Each row below holds a small network's activations on one record, seen along a few directions.
Records have a field called Sino. Each example row is followed by its value.
Other fields move the rows too, some of them a lot.
In the rows, zero is written as 500.
Random noise pushes rows far along 20 fixed directions. That doesn't count. These rows show it; they differ only by the noise:
[515 552 543 508 542 475 515 460 587 478 462 354 538 580 455 524 673 591
 394 604 431 564 234 646 524 353 521 522 509 586 603 485 591 534]
[483 398 509 555 542 551 563 449 485 469 329 405 540 455 514 581 528 697
 484 501 450 457 490 700 499 370 417 368 560 478 643 426 548 472]
[451 327 451 461 555 548 596 601 369 374 487 456 460 449 838 689 502 703
 479 516 659 435 340 549 566 378 476 510 589 643 534 464 375 443]
[539 325 380 472 600 434 409 340 446 332 510 412 424 547 569 456 438 451
 479 542 484 513 534 531 435 352 443 450 622 400 449 475 511 685]
[504 623 610 590 551 675 519 388 588 421 471 367 370 523 523 503 706 436
 540 513 428 478 450 380 534 479 536 512 608 453 512 348 507 407]
[677 285 336 410 484 222 604 518 474 372 573 374 436 502 769 359 439 490
 378 472 675 638 647 342 337 615 544 594 351 224 383 514 499 587]
[573 616 578 556 563 369 496 513 646 559 565 510 482 460 425 519 550 497
 290 464 207 683 465 602 556 564 669 585 392 500 535 741 401 523]
[500 547 422 521 469 451 563 516 413 487 619 687 388 516 445 518 538 437
 452 575 377 435 544 428 410 654 370 632 404 349 528 411 592 451]
[490 488 381 576 392 572 498 525 621 558 612 445 515 354 531 561 503 629
 707 514 633 472 440 369 416 592 495 556 442 573 502 354 663 552]
[532 451 229 482 404 474 508 550 553 486 565 459 479 560 490 625 419 505
 480 409 694 450 382 672 381 634 472 554 437 537 463 600 576 652]
[434 600 426 485 525 456 451 450 430 663 537 577 506 629 434 557 406 523
 518 513 471 328 302 582 467 608 409 550 246 576 464 537 642 542]
[574 425 593 465 457 657 626 520 295 412 595 612 265 699 455 579 605 280
 337 389 438 503 595 480 559 518 470 665 701 381 679 371 376 380]
[586 424 502 511 624 471 429 558 485 417 529 614 490 554 564 462 410 395
 506 743 501 499 494 336 430 285 504 569 699 583 471 542 437 529]
[588 444 393 480 413 496 416 481 523 536 539 469 435 834 509 576 639 380
 487 215 649 473 349 410 526 498 678 597 538 445 490 413 418 468]
[171 545 720 691 326 506 430 742 446 592 609 559 539 272 618 520 542 492
 531 591 543 651 387 519 721 303 522 474 637 492 634 454 525 552]
[598 408 468 502 540 568 531 578 466 467 444 618 522 647 542 670 557 595
 432 416 462 371 554 302 607 536 570 445 498 561 573 350 414 422]
[593 354 455 646 475 491 343 513 362 443 659 598 516 688 510 467 229 389
 486 594 378 576 469 599 396 441 391 595 443 661 572 460 659 487]
[449 675 445 588 421 536 244 507 625 543 379 628 535 557 510 755 829 412
 535 377 495 323 212 522 603 321 570 312 595 549 490 487 394 554]
[257 503 523 559 568 495 497 522 310 459 407 525 331 388 631 637 593 659
 623 385 383 347 451 560 649 535 483 449 616 415 339 563 307 271]
[674 467 318 486 459 596 551 483 359 405 572 625 536 428 659 668 480 456
 532 549 610 488 385 446 426 543 437 434 504 614 475 452 557 424]
[397 397 659 689 277 486 560 788 344 695 733 611 344 526 583 602 498 477
 468 273 495 569 599 365 696 722 552 634 429 342 653 386 482 346]
[539 394 622 607 507 514 386 420 271 488 510 388 431 575 537 434 325 519
 609 430 306 523 543 574 527 581 449 489 389 616 409 503 571 330]

[523 620 640 514 468 596 425 442 438 452 411 620 438 313 528 486 566 312
 513 499 357 469 651 591 464 467 410 430 550 478 479 585 354 434]	k1
[727 449 493 592 380 543 539 560 406 530 491 571 511 466 338 573 590 526
 581 519 391 472 568 453 466 678 366 407 450 530 550 385 699 307]	k2
[562 487 440 493 439 530 496 603 365 481 653 627 528 406 480 536 343 321
 459 682 582 529 518 438 521 573 404 398 514 578 481 567 637 669]	k1
[483 382 519 409 527 504 487 373 435 643 396 323 571 493 501 486 371 600
 573 360 634 467 571 478 604 496 540 260 470 454 456 486 546 654]	k3
[458 517 548 481 260 587 441 666 417 536 479 675 559 479 300 573 638 475
 606 471 506 397 541 458 564 515 449 497 547 607 582 355 529 447]	k1
[436 434 411 470 713 460 631 667 642 580 603 572 476 435 634 494 211 621
 524 715 670 382 536 274 412 520 535 731 475 592 460 608 416 586]	k12
[474 483 495 520 520 412 539 547 368 447 423 413 479 723 486 388 419 459
 472 643 579 458 393 618 409 504 370 547 485 467 411 527 644 407]	k5
[728 514 484 409 472 598 493 468 563 355 473 486 514 524 407 414 516 324
 505 616 540 554 535 514 322 377 493 627 622 682 494 545 486 516]	k7
[504 490 633 433 351 463 479 554 520 676 464 391 376 418 388 538 714 625
 641 389 478 366 471 591 438 543 423 642 427 553 552 505 469 504]	k9
[717 424 591 482 522 538 594 557 528 537 432 398 502 448 339 528 475 647
 539 644 443 482 578 543 376 531 424 498 527 671 570 579 580 462]	k10
[603 353 583 701 347 346 272 621 556 605 508 524 346 691 491 517 750 377
 559 398 425 417 482 480 441 352 424 561 607 312 617 395 485 420]	k9
[291 609 569 636 445 503 428 534 389 411 408 509 284 476 618 556 619 478
 547 431 351 297 560 606 522 660 289 419 417 349 381 445 469 345]	k3
[329 550 438 450 457 525 591 505 424 312 538 466 522 450 508 534 578 644
 401 521 434 579 410 658 569 540 467 538 461 561 497 426 535 492]	k7
[479 493 621 488 478 385 380 471 366 596 600 471 264 591 616 561 659 364
 458 428 449 351 430 481 604 587 354 457 366 374 464 496 483 637]	k4
[591 461 476 531 404 408 490 615 566 650 418 442 572 535 468 510 572 609
 632 532 649 386 420 486 407 562 427 471 404 515 485 496 642 413]	k8
[558 454 525 452 404 439 450 599 435 499 425 414 551 504 541 616 605 581
 481 476 574 496 363 622 559 466 503 383 490 670 491 574 476 538]	k5
[455 328 340 529 539 442 403 419 434 453 665 478 473 653 616 479 428 385
 460 404 613 545 461 322 593 421 560 458 548 324 482 326 566 665]	k12
[433 578 551 560 466 586 554 595 548 545 410 570 567 459 374 517 488 561
 492 544 453 421 617 461 558 619 461 440 435 497 561 429 585 464]	k2
[608 609 611 447 543 595 506 429 497 555 593 353 390 415 389 488 561 464
 638 600 448 443 467 295 549 714 493 481 460 642 345 557 608 536]	k8
[712 436 394 485 492 561 616 592 646 685 535 665 498 553 563 705 442 528
 455 422 654 372 517 493 341 535 498 591 433 536 724 512 427 521]	k4
[535 331 637 575 562 520 456 537 267 535 458 391 367 591 615 621 486 505
 492 541 483 315 527 406 693 550 295 199 492 481 489 414 604 564]	k3
[470 543 310 476 576 421 559 558 503 432 507 527 568 538 505 649 515 616
 400 537 519 534 286 599 545 545 576 436 515 574 403 664 481 479]	k10
[548 448 312 514 478 370 721 664 494 308 479 442 435 524 455 501 604 440
 281 680 610 549 505 598 427 589 379 465 671 225 486 576 625 532]	k9
[386 491 499 611 468 538 474 497 472 391 625 472 556 295 698 543 400 620
 502 437 388 697 482 603 601 567 564 469 411 629 493 529 482 459]	k11
[523 398 523 418 428 341 566 655 408 499 388 414 622 590 584 411 400 610
 413 428 636 570 538 515 520 582 579 512 304 516 437 556 494 441]	k2
[229 551 493 368 471 384 291 369 447 580 582 639 468 564 512 461 593 473
 549 344 435 449 345 627 535 286 522 683 453 452 521 453 358 633]	k4
[565 527 610 393 370 490 377 537 545 301 328 394 518 631 526 428 698 342
 381 466 558 506 538 620 451 366 497 486 554 585 502 507 385 597]	k11
[484 405 495 592 501 540 444 516 373 537 639 485 251 558 239 445 324 362
 654 617 431 364 642 522 384 650 253 604 655 437 433 537 654 537]	k12
[713 521 559 417 607 413 556 486 415 495 607 397 362 508 613 533 520 409
 362 598 445 493 422 432 533 718 455 478 326 563 368 704 525 555]	k8
[498 547 533 501 515 444 431 524 596 543 371 558 565 577 544 515 478 564
 483 433 474 412 516 483 451 456 561 532 359 549 507 518 382 456]	k6
[517 733 503 695 519 577 563 631 668 403 584 663 504 321 554 612 534 431
 350 663 325 580 538 436 511 643 525 450 450 524 538 582 505 443]	k10
[383 637 369 424 646 484 504 335 388 509 525 647 574 433 523 573 400 597
 527 558 403 418 353 442 534 564 484 426 346 553 345 518 539 512]	k6
[695 394 496 484 515 507 399 424 471 488 534 417 485 419 598 481 363 455
 614 553 555 482 587 371 402 491 451 405 452 606 394 536 536 633]	k7
[569 498 332 500 628 503 461 477 711 334 303 401 518 778 460 578 692 522
 384 453 573 349 433 426 536 408 597 376 648 418 467 435 438 578]	k5
[242 563 434 568 532 416 492 627 676 462 425 426 574 412 677 573 511 676
 416 532 637 455 431 485 594 472 553 377 450 431 459 512 476 683]	k6
[313 367 391 552 443 400 395 513 525 297 376 356 560 447 626 372 577 703
 713 586 620 440 523 480 436 368 399 418 598 428 391 305 594 482]	k11

Here are new rows. What is Sino for each?
[432 353 535 449 456 429 493 538 351 434 435 465 516 384 401 490 412 699
 458 438 306 442 741 619 578 631 386 408 348 558 508 464 535 589]	k12
[422 340 391 250 588 468 674 328 232 459 658 462 412 669 545 490 474 630
 432 443 539 535 344 600 517 481 459 712 464 471 571 367 513 505]	k4
[484 596 419 555 368 429 482 691 517 372 481 522 566 541 687 493 375 404
 366 575 642 479 460 714 342 653 352 532 223 600 449 623 591 531]	k11
[522 454 671 544 411 507 595 616 673 636 446 382 559 547 714 435 489 558
 405 456 733 525 581 421 410 423 534 579 295 420 741 336 526 566]	k10
[299 490 553 391 386 488 678 495 372 411 500 249 532 411 346 396 639 679
 492 672 571 611 337 799 524 467 308 524 540 491 604 384 784 550]	k8
[616 363 394 426 550 436 656 403 522 537 710 357 324 630 513 574 602 657
 431 405 479 522 387 535 458 670 465 697 381 427 605 408 564 528]	k4
[351 427 446 586 476 502 541 645 374 457 614 405 554 671 445 484 334 483
 433 648 662 565 389 458 669 544 461 389 573 500 459 441 758 626]	k7
[427 596 312 429 574 614 690 608 514 389 533 548 290 505 582 672 643 397
 453 508 737 327 438 358 569 670 484 524 728 358 367 572 363 478]	k3
[498 464 441 463 477 532 597 614 388 585 536 513 535 536 725 656 363 639
 495 434 704 384 383 551 525 669 447 484 297 646 491 532 510 450]	k4
[450 582 679 496 462 704 645 540 583 499 510 413 452 494 468 476 527 517
 441 362 458 568 655 489 605 667 621 608 487 570 600 450 407 396]	k8
[435 461 436 279 553 432 715 476 336 444 590 332 412 574 403 466 562 510
 345 658 631 491 296 599 589 551 388 570 538 459 477 538 650 684]	k9
[482 495 476 501 308 509 526 639 410 514 546 543 417 627 432 591 686 446
 531 397 625 485 413 475 501 574 490 607 609 450 514 410 499 357]	k6
